A small network was shown many inputs. Here are its activations along a few directions, one row for each input.
In each table, some parts of the input vary, and every possible input appears once, in random order.
A made-up example of a description, with smaller parts first: values(3) and (point or line(11) or (line(6) and ring(8))).
Shared parts are said once, and a part with two or three values counts as separate values.
(in the rows, 128 means zero)

Other details of the inputs vary at random and push rows far along two fixed directions, the same in every table; ignore that.

Rows:
R1: [153 106 141 147 178 142 139 126 101 157  74 101 144]
R2: [149 107  80 126  97 148 131 226  62 106 170 121 137]
R3: [ 82 170 136 100  60 109 121 111 189 112 193 164 114]
R4: [152 115 143 147 179 143 138 116  93 150  75  93 129]
R5: [ 93 180 129 102  66  91 140 108 141 103 193 203 132]
R6: [126 124  82 118  70 138 130 213  88  96 199 132 131]
R7: [151  84 121 140 150 161 125 185 104 146 116  92 147]
R8: [117 118 148 134 144 115 139  76 148 155 112 125 122]
R9: [ 87 149 136 110  80 100 128  91 180 130 173 158 140]
R10: [148 126 149 139 159 129  88  86 205 137 104  96 103]
R11: [148 156 140 141 169 154  63  83 155  98  62 124  87]
R12: [116 145 163 127 145 107 143  69 139 144 101 150 132]
R13: [130 134 145 136 147 136 134 110 137 142  95 113 124]
R14: [111 127 152 130 139 108 133  71 168 152 107 116 125]
R15: [104 173 112 106  67 109 136 141 118  98 186 170 121]
R16: [ 97 164 156 112 114  88 144  81 143 128 139 181 125]
R17: [111 139 159 124 130 116 136  97 156 135 108 141 135]
R18: [132  92 143 151 173 121 145  86 131 169  95 109 146]
R19: [155 120  53  87  98 157  75 183 110  33 157 141  82]
R20: [157 115 125 145 174 152 133 144  92 149  79  85 130]
R21: [140 105 109 139 137 122 145 157  91 133 134 131 149]
R22: [153  76 113 159 167 137 150 151  86 154 101  98 149]
R23: [145 103 126 135 144 154 121 171 115 139 117  96 130]
R24: [ 93 144 149 121 109 110 133  80 188 139 148 143 132]
R25: [149 126  89 125 103 152 130 235  59  96 161 118 136]
Description of these inputs: values(3) or (values(2) and ring(11)).
What sort of input is R4? -> values(2) and ring(11)

Rows:
R26: [130 127 116 125 114 133 136 164  94 122 144 136 139]
R27: [130 131  96 121  86 146 125 206  85 103 174 136 139]
R28: [ 90 162 135 102  65 103 127 110 171 116 189 170 124]
R29: [ 87 170 169 117 123  80 152  27 173 144 121 178 124]
R30: [149  94  99 140 126 148 138 205  77 127 147 107 148]
R31: [153  92 102 137 126 155 126 207  97 128 143  93 142]
R32: [111 152 116 107  72 128 123 166 128 103 183 152 129]
R33: [ 93 170 158 113 108  98 140  59 169 132 133 165 120]
R34: [143 102 169 154 215 131 111  33 186 170  33  84 113]
R35: [175 113 131 150 197 161  94 124 115 126  53  84 106]
R36: [ 89 164 157 114 101  98 132  65 183 134 144 159 119]
R37: [168  76 110 156 178 151 146 178  65 150  92  83 152]
R38: [147  89 145 162 201 126 149  90 122 178  64  86 140]
R39: [129 149  88  96  80 135  94 160 126  61 173 159  97]
Describe the family of inputs behind these rows. -> values(3) or ring(11)
What sort of input is R39? -> values(3)
List by row number the other inputs of the same sort as R34. -> R35, R39
